A small network was trained on invented records. Each row is its activation on one of them, seen along a few directions.
Each row is followed by the record's values for the fields REVO, VEFAT, DUGU, KAVE, KAPIF, RIZE, GUK, MANU.
Not every record has every field; a missing one is left out.
Other fields move the rows too, some of them a lot.
(in the rows, 500 means zero)
Strong random noise was added to every row along 2 fixed directions; ignore it. To show where, here is one row again and again, with new noise each time:
[398 475 314 467 390 560 482 474 481 372 520 366 547 470 553 464]
[730 379 414 469 392 406 519 513 451 469 532 792 421 301 729 403]
[323 490 294 462 416 590 487 455 495 357 521 274 579 506 515 477]
[409 419 337 432 610 518 588 390 537 438 556 420 573 450 571 459]

[304 464 341 430 607 533 586 436 452 398 550 276 546 545 420 508]  REVO=komot, VEFAT=suden, DUGU=rel, KAVE=banu, KAPIF=reser, RIZE=rog, MANU=mef
[595 341 372 391 572 351 700 627 386 389 453 486 355 288 698 482]  REVO=komot, VEFAT=mig, DUGU=rel, KAVE=banu, KAPIF=reser, RIZE=bupot, MANU=mef
[545 419 507 427 583 386 759 435 479 496 710 738 507 378 458 452]  REVO=komot, VEFAT=mig, DUGU=deda, KAVE=fud, KAPIF=reser, RIZE=bupot, MANU=mef
[438 518 605 525 609 322 614 487 495 565 605 618 547 419 452 546]  REVO=komot, VEFAT=suden, DUGU=deda, KAVE=fud, KAPIF=reser, RIZE=bupot, MANU=mef
[521 643 486 554 317 523 320 599 458 488 311 344 396 599 473 507]  REVO=vabod, VEFAT=mig, DUGU=deda, KAVE=fud, KAPIF=deru, RIZE=rog, GUK=tidul
[675 466 581 484 668 392 599 475 522 575 459 670 463 480 580 466]  REVO=komot, VEFAT=mig, DUGU=rel, KAVE=banu, KAPIF=reser, RIZE=rog, GUK=kegu
[385 339 341 387 559 545 739 450 426 358 528 379 528 419 559 444]  REVO=komot, VEFAT=mig, DUGU=rel, KAVE=banu, KAPIF=reser, RIZE=bupot, GUK=tidul
[723 355 414 400 530 701 396 426 611 682 461 648 546 464 652 411]  REVO=dano, RIZE=bupot, MANU=mef
[562 472 578 540 543 413 452 541 503 580 461 567 393 485 604 472]  REVO=komot, VEFAT=mig, DUGU=deda, KAVE=banu, KAPIF=deru, RIZE=rog, MANU=mef
[452 522 351 489 280 834 134 550 588 541 322 205 561 723 484 516]  REVO=dano, RIZE=rog, MANU=fepig
[575 546 564 453 422 460 480 506 474 528 441 513 436 491 474 483]  REVO=vabod, VEFAT=mig, DUGU=deda, KAVE=fud, KAPIF=deru, RIZE=bupot, GUK=tidul
[381 466 400 454 670 346 719 577 411 379 477 258 433 393 553 579]  REVO=komot, VEFAT=suden, DUGU=rel, KAVE=fud, KAPIF=reser, RIZE=bupot, MANU=mef
[290 692 646 574 721 426 476 505 556 590 410 241 578 690 381 619]  REVO=komot, VEFAT=mig, DUGU=rel, KAVE=banu, KAPIF=deru, RIZE=rog, GUK=kegu
[535 559 421 591 124 539 276 683 394 419 414 506 469 518 441 537]  REVO=komot, KAPIF=reser, RIZE=rog, MANU=fepig
[337 562 527 540 535 577 520 486 453 479 576 355 559 567 408 500]  REVO=komot, VEFAT=suden, DUGU=rel, KAVE=banu, KAPIF=deru, RIZE=rog, MANU=mef
[424 324 330 369 363 628 610 572 386 266 498 327 468 353 536 397]  REVO=komot, VEFAT=suden, DUGU=deda, KAVE=fud, KAPIF=deru, RIZE=bupot, MANU=mef
[121 733 552 592 266 636 345 579 514 395 525 110 627 683 225 662]  REVO=komot, VEFAT=suden, DUGU=deda, KAVE=fud, KAPIF=deru, RIZE=bupot, MANU=fepig
[700 531 628 579 260 238 525 702 337 499 553 757 353 363 554 519]  REVO=komot, VEFAT=mig, DUGU=deda, KAVE=fud, KAPIF=reser, RIZE=bupot, MANU=fepig
[753 565 576 535 326 403 298 618 516 572 289 708 332 449 662 483]  REVO=vabod, VEFAT=mig, DUGU=deda, KAVE=fud, KAPIF=deru, RIZE=rog, GUK=tidul
[421 406 327 433 696 493 652 550 473 382 376 138 441 385 578 511]  REVO=komot, VEFAT=suden, DUGU=deda, KAVE=fud, KAPIF=deru, RIZE=bupot, MANU=mef
[337 629 527 607 289 445 528 649 390 392 589 399 518 575 368 524]  REVO=komot, VEFAT=mig, DUGU=deda, KAVE=banu, KAPIF=reser, RIZE=rog, MANU=fepig
[580 348 526 492 453 498 580 483 464 488 498 722 464 397 577 345]  REVO=komot, VEFAT=mig, DUGU=deda, KAVE=fud, KAPIF=deru, RIZE=rog, GUK=tidul
[406 534 347 482 341 509 461 580 437 350 485 291 532 522 499 480]  REVO=komot, VEFAT=mig, DUGU=deda, KAVE=banu, KAPIF=reser, RIZE=bupot, MANU=fepig
[600 478 455 458 526 692 284 454 621 702 300 473 509 633 578 510]  REVO=dano, RIZE=rog, GUK=tidul
[501 498 613 531 776 255 725 501 494 583 615 636 532 431 517 511]  REVO=komot, VEFAT=mig, DUGU=deda, KAVE=fud, KAPIF=reser, RIZE=bupot, MANU=fepig
[334 715 590 613 400 393 466 612 458 503 459 411 529 582 432 601]  REVO=komot, VEFAT=mig, DUGU=deda, KAVE=banu, KAPIF=reser, RIZE=rog, GUK=tidul
[585 452 607 535 707 413 542 461 579 605 512 662 420 452 605 560]  REVO=komot, VEFAT=suden, DUGU=rel, KAVE=banu, KAPIF=deru, RIZE=rog, MANU=mef
[281 706 655 626 596 532 517 430 600 598 543 323 636 685 294 649]  REVO=komot, VEFAT=mig, DUGU=deda, KAVE=fud, KAPIF=deru, RIZE=bupot, GUK=kegu
[488 476 458 439 719 552 490 467 543 484 448 359 535 559 497 494]  REVO=vabod, VEFAT=suden, DUGU=rel, KAVE=banu, KAPIF=deru, RIZE=rog, MANU=fepig
[446 520 469 506 552 485 629 468 513 496 622 557 530 523 392 492]  REVO=komot, VEFAT=mig, DUGU=deda, KAVE=fud, KAPIF=reser, RIZE=rog, MANU=mef
[376 618 455 545 204 536 437 603 450 381 557 374 524 606 313 565]  REVO=komot, VEFAT=mig, DUGU=deda, KAVE=fud, KAPIF=reser, RIZE=rog, MANU=fepig
[602 557 545 547 571 202 644 663 384 497 377 510 327 381 621 593]  REVO=komot, VEFAT=suden, DUGU=deda, KAVE=fud, KAPIF=reser, RIZE=bupot, GUK=tidul
[519 462 634 532 526 421 761 426 441 548 731 853 586 432 452 390]  REVO=komot, VEFAT=mig, DUGU=deda, KAVE=banu, KAPIF=reser, RIZE=bupot, GUK=tidul
[475 548 660 594 283 524 482 510 498 487 667 693 561 459 379 522]  REVO=komot, VEFAT=suden, DUGU=deda, KAVE=banu, KAPIF=deru, RIZE=bupot, MANU=fepig
[619 408 479 392 514 721 376 335 628 725 447 591 590 556 554 466]  REVO=dano, RIZE=bupot, GUK=tidul

Here are new rows. What are their fields?
[521 527 528 421 492 540 443 472 488 521 428 465 449 567 496 497]  REVO=vabod, VEFAT=mig, DUGU=rel, KAVE=banu, KAPIF=deru, RIZE=rog, GUK=tidul
[270 521 368 473 651 514 529 439 588 460 475 234 583 581 444 515]  REVO=komot, VEFAT=mig, DUGU=deda, KAVE=fud, KAPIF=reser, RIZE=rog, MANU=mef
[679 670 756 683 144 407 322 688 423 539 452 805 362 511 474 600]  REVO=komot, VEFAT=suden, DUGU=rel, KAVE=banu, KAPIF=deru, RIZE=rog, GUK=kegu
[495 469 327 435 311 658 372 503 432 354 458 320 514 447 563 426]  REVO=vabod, VEFAT=suden, DUGU=rel, KAVE=banu, KAPIF=deru, RIZE=bupot, MANU=mef
[596 440 456 424 654 503 417 484 563 523 392 542 443 444 645 467]  REVO=vabod, VEFAT=suden, DUGU=rel, KAVE=banu, KAPIF=deru, RIZE=rog, MANU=mef
[434 527 514 457 591 460 613 425 504 500 544 445 587 574 426 515]  REVO=komot, VEFAT=mig, DUGU=rel, KAVE=banu, KAPIF=reser, RIZE=bupot, GUK=kegu
[708 430 560 422 834 558 436 376 690 836 349 684 509 571 629 513]  REVO=dano, RIZE=rog, GUK=tidul
[516 457 363 466 382 499 553 531 381 378 557 508 497 417 532 444]  REVO=komot, VEFAT=suden, DUGU=rel, KAVE=banu, KAPIF=reser, RIZE=bupot, MANU=mef
[370 410 337 423 589 418 689 598 425 356 452 243 417 425 535 518]  REVO=komot, VEFAT=mig, DUGU=deda, KAVE=fud, KAPIF=reser, RIZE=rog, MANU=mef
[648 572 447 505 133 751 158 572 529 615 301 484 510 603 564 497]  REVO=dano, RIZE=bupot, GUK=tidul
[827 350 423 433 381 685 326 485 565 670 433 735 476 427 708 394]  REVO=dano, RIZE=bupot, MANU=mef
[600 552 496 471 195 485 456 607 345 412 474 610 473 428 518 478]  REVO=komot, VEFAT=suden, DUGU=rel, KAVE=banu, KAPIF=reser, RIZE=bupot, GUK=tidul
[441 611 583 601 378 459 495 604 427 482 539 457 469 503 407 496]  REVO=komot, VEFAT=mig, DUGU=deda, KAVE=fud, KAPIF=deru, RIZE=bupot, MANU=mef
[630 493 413 473 299 597 355 584 404 407 433 494 407 457 581 433]  REVO=vabod, VEFAT=suden, DUGU=rel, KAVE=banu, KAPIF=deru, RIZE=rog, MANU=mef
[294 544 340 467 469 636 423 478 547 369 437  46 591 602 432 477]  REVO=vabod, VEFAT=mig, DUGU=deda, KAVE=fud, KAPIF=deru, RIZE=bupot, MANU=fepig
[493 486 357 410 180 650 317 555 396 324 448 320 482 453 537 444]  REVO=vabod, VEFAT=suden, DUGU=rel, KAVE=banu, KAPIF=deru, RIZE=bupot, MANU=mef
[415 599 498 503 300 507 506 535 404 417 534 499 499 558 367 566]  REVO=komot, VEFAT=suden, DUGU=rel, KAVE=banu, KAPIF=reser, RIZE=rog, GUK=tidul
